A small network was shown many inputs. Here are its activations along a few directions, one row for each input.
In each table, some parts of the input vary, and every possible input appears once, in random order.
A made-up example of a description, with smaller parts first: one of 4 places along a line, together with either a single point or one of 11 places around a ring or (one of 3 separate values, together with one of 5 places around a ring).
Shared parts are said once, and a part with two or three values counts as separate values.
In the rows, 128 means zero.

Other details of the inputs vary at random and push rows far along two fixed directions, the same in every table; ignore that.
These rows show it; all are for the same input, with only those details redrawn:
[107  87 141 131 139 116 141 129 138 119 115]
[135 231 139 150 104 142  92 133 107  94 109]
[118 159 128 146 120 135 117 131 130 121 128]
[105 120 103 150 127 147 133 130 155 161 159]
[108  93 145 130 138 112 138 129 135 111 111]
[122 133 167 126 130 103 122 129 111  73  80]
[127 212 132 152 109 144  98 132 115 108 120]
[109  85 145 130 140 113 141 130 134 112 110]

A family of inputs:
R1: [134  43 151 111 142 138 174 117 148 156 163]
R2: [117 159 129 145 120 136 117 131 130 121 127]
R3: [127 115 156 106 101  98 109 128  90  91  49]
R4: [116  97 139 130 144 128 163 126 139 153 141]
R5: [105  63 134 123 152 109 139 119 124 112 105]
R6: [118  72 144 121 142  92 130 157 132  93 103]
R7: [155 225 158 150  98 151  96 111 102 103 118]
R8: [111  69 150 135 141 116 152 117 130 134 126]
R9: [104 121  72 142 133 154 141 108 141 197 196]
R10: [112 125  87 159 128 163 130 112 136 184 179]
R11: [109  60  99 132 148 127 176 144 177 161 151]
R12: [140 170 129 146 116 153 107 102 110 133 136]
R13: [139 129 169 103 134 100 124  95  90  78  89]
R14: [120  55  70 127 145 104 137 140 160 169 169]
R15: [157 130 199 107 133 116 131 115 103  88  94]
R16: [158 195 147 140 109 156  89 104  90 113 126]
R17: [124 107 141  91 103  89 121 124  97 100  66]
R18: [122 118 149 100 155 105 143 134 123  99  90]
R19: [156 180 103 127 132 120 110 157 137 126 125]
R20: [116  96  89 121 144 111 126 148 133 135 147]
R21: [137 165 118 124 130 156 132 111 141 169 164]
R22: [113 114 141 106 145  95 128 117 103  85  94]
R23: [137  60 165 120 131 130 151 112 123 125 139]
R24: [140 113 189 109 137 107 148 116 114  94  95]
R25: [124  70 102 141 134 109 130 150 167 150 149]
R26: [136 134  77 149 128 138 133 160 177 179 177]
R27: [130 161 112 103  99 136 125 141 133 154 108]
R28: [119  73 113 109 159 112 164 142 155 130 120]
R29: [146 107 185 122 127 121 123 108 108  99 107]
R30: [137 208 125 130 130 149 121 124 115 141 137]
R31: [114 137  80 136  85 162 143 147 169 213 165]
R32: [125 163  86 137 125 130 119 127 126 126 138]
R33: [114 148 108 139 129 149 144 140 154 157 157]
R34: [156 199 144 117 121 157 108 113 115 136 145]
R35: [122  89 125 131 144 108 131 127 122  96  94]
R36: [127  52 120 128 134 153 149 104 134 166 176]
R37: [135 180 104 145 121 135  86 150 112 109 124]
R38: [121  95 160 110  97  97 127 137 114 105  65]
R39: [143 200 119 138 118 134 111 168 128 110 125]
R40: [141 160  95 132 110 171 121 101 121 169 198]
R41: [145 156 102 146 124 117  90 142 126 118 122]
R42: [167 217 148 115 114 161 109 118 103 119 142]
R43: [133 105 134 101 158  99 138 162 129  98  96]
R44: [133  80 151 100 139 115 133  96 113 118 133]
R45: [116 151  70 167 113 162 127 138 164 172 178]
The inputs of R2 and R5 match in every part but one. If R7 is changed in the same way as R2 into R5, which row does it become?
> R12
The inputs of R27 and R17 match in every part but one. If R19 is changed in the same way as R27 into R17, which row does it become?
> R14
What do these inputs look like to the network?
> one of 5 places around a ring, together with either a single point or one of 8 places along a line
A walk changes only the place on the ring of 5. It starts at R9 and steps to R30. List the rest of the walk in order.
> R4, R8, R10
Which other rows does R45 become when the place on the ring of 5 takes its other values? List them by row number.
> R11, R28, R32, R35

A family of inputs:
R46: [113  86 117 144 131 160 153 115 157 184 177]
R47: [141 103 160 119 137  98 121 131 107  77  86]
R48: [123  81 104 126 153 141 148 126 154 168 182]
R49: [164 192 195 118 119 106  91 124  69  38  62]
R50: [114  94  95 113 113 140 155 143 166 197 152]
R51: [137 118 188 110 153 108 142 118 104  79  87]
R52: [127 207  94 163 104 152  92 143 134 137 144]
R53: [122  34 174  96 169  97 169 115 128 103 115]
R54: [112  83 107 127 121 155 149 104 147 183 177]
R55: [144 202 130 148 104 166 108 119 118 137 157]
R56: [125 116 154 116 153  88 127 142 119  69  74]
R57: [123 181  95 160 110 144 108 148 134 133 140]
R58: [122  23 164  92 148  92 150 110 113 105  95]
R59: [ 93  82  79 138 124 131 140 136 150 170 153]
R60: [143 122 168  91 142  92 147 154 128  86  72]
R61: [106  27 139 109 169  78 164 144 142  94  95]
R62: [118  85 109 131 150 142 155 115 158 177 184]
R63: [118 196  89 149  99 149  95 134 123 145 136]
R64: [146 216 112 139  92 158 114 155 143 155 140]
R65: [137 183  93 141 101 152  99 123 117 147 148]
R66: [139 202  92 149 125 144 105 139 133 137 150]
R67: [148 211  93 148 122 154 101 137 126 135 159]
R68: [115  29 163 101 141  96 157 100 123 120 104]
R69: [148 198 186 118 109 126 105 105  73  69  64]
R70: [145 198 154 123 108 103  87 128  78  66  61]
R71: [118 108  89 150 128 137 128 136 156 169 162]
R72: [117  79 113 141 131 146 147 113 157 180 179]
The inputs of R72 and R68 match in every part but one. If R71 is changed in the same way as R72 into R68, which row does it become?
> R70
What do these inputs look like to the network?
> one of 3 separate values, together with either a single point or one of 8 places along a line

A family of inputs:
R73: [112  11 118 121 133  91 151 133 158 155 125]
R74: [ 91  19 123 117 139 111 175 159 172 161 120]
R75: [131 172 130 105 128 117 117 127 113 111 106]
R76: [166 226 125 141 130 136  86 143  93  70 120]
R77: [130  60 173  79 179  76 163 137 119  78  70]
R78: [120 131  76 136  92 199 141 105 155 226 206]
R79: [ 92  13 138  97 151  80 175 128 141 127  95]
R80: [ 79  21 123 120 155 105 174 145 169 153 115]
R81: [105 132  73 157 118 184 127  89 140 215 209]
R82: [165 166 109 134 130 135 109 147 136 137 144]
R83: [127 138  97 145 113 193 159 123 181 217 223]
R84: [116 120 120 138 137 168 163 112 169 187 194]
R85: [156 210 175 151 121 143 101 122  91  77 131]
R86: [123 165 125 126 107 165 122  93 112 154 140]
R87: [117 169  97 168 110 149 100 152 136 117 136]
R88: [131 142 140 137 112 147 102 100  87 120 136]
R89: [164 185 164 128  92 139  85 101  78 103  94]
R90: [110  69 158 113 150  66 142 120 106  68  62]
R91: [113  94  65 139 132 146 123 129 152 175 198]
R92: [154 180 168 114 161  93 110 131  85  38  61]
R93: [143  49 170  87 145  63 128 130 115  80  69]
R94: [165 226 139 162 100 173 100 123 131 150 170]
R95: [169 195 172  95 131 106 118 154  91  60  63]
R96: [112  50 167 127 171 115 170 105 143 127 143]
R97: [ 88  78  95 153 146 127 144 138 166 151 137]
R98: [130 167 121 124  95 126 125 143 121 130 112]
R99: [123 105 142 128 125  91 117 131 104  71  89]
R100: [136 205 105 166  93 147  88 157 140 138 126]
R101: [144 166 134 100 112 119 119 140 114 113 106]
R102: [126 175  98 132 133 129 107 120 121 129 141]
What do these inputs look like to the network?
> one of 5 places around a ring, together with either one of 2 separate values or one of 4 places along a line
The inputs of R79 and R99 match in every part but the place on the ring of 5. If R80 is changed in the same way as R79 into R99, which row does it become?
> R87
Which other rows does R88 become when the choice among 2 separate values takes its other values? List them by row number.
> R85
List by row number the other rows that have the place on the ring of 5 in common with R92.
> R81, R90, R96, R97, R102

A family of inputs:
R103: [124 149  95 130 113 124 118 151 144 155 126]
R104: [134 162 109 128 104 164 109  99 114 156 157]
R105: [142  16 189  83 175  83 164 108 111  90  95]
R106: [ 82  22  91 143 138 150 163 116 171 199 180]
R107: [111  25 103 125 158 125 163 139 175 171 178]
R108: [123 125  91 130 148 124 126 149 156 148 149]
R109: [123 170 114 129 115 112 100 142 102 103  94]
R110: [135 157 138 124 135  90 102 141  97  69  74]
R111: [158 167 175 103 108 123 110 108  88 100  86]
R112: [129 165 137 130 114 106 104 135  95  77  72]
R113: [135 171 106 141  94 150 111 140 137 155 145]
R114: [115 167  99 151 102 170 114 103 132 172 175]
R115: [105  11 152 101 141  86 151 128 121 100  92]
R116: [128 170 126 145 123 162 137 136 141 147 152]
R117: [124 115 124 118 139 117 147 147 146 120 116]
R118: [115  29 147 119 166 114 169 112 153 147 154]
R119: [163 186 168 116 121 123  97 101  72  70  92]
R120: [147 178 108 126 118 174 133 117 128 176 181]
R121: [116  23 171 115 173  97 165 128 142 106 110]
R122: [138 119 150 119 151  92 128 141 125  76  85]
R123: [138 175 162 128 105 132 114 113 108 116 108]
R124: [137 117 199 102 143  99 149 118 102  73  80]
R125: [124 176  77 132 125 149 127 155 159 165 160]
R126: [126 189 103 168 115 169 105 124 129 151 167]
R127: [135 177 114 140 103 128 112 144 132 128 108]
R128: [123 168  71 162 117 149 110 136 143 158 166]
R129: [124 174 103 158  99 172 121 129 150 180 164]
R130: [143 133 171 118 130  91 108 132  86  48  70]
R131: [ 97  24 105 137 150 137 165 102 167 187 190]
R132: [146 180 145 120 117 130 119 148 113  96 112]
What do these inputs look like to the network?
> one of 5 places around a ring, together with one of 6 places along a line
The inputs of R109 and R110 match in every part but the place on the ring of 5. If R115 is changed in the same way as R109 into R110, which row does it become?
> R130
Which other rows does R111 become when the place on the ring of 5 takes its other values? List them by row number.
> R104, R105, R119, R120
A walk changes only the place on the ring of 5. It starts at R129 and steps to R106. List the rest of the walk in order.
> R126, R121, R116
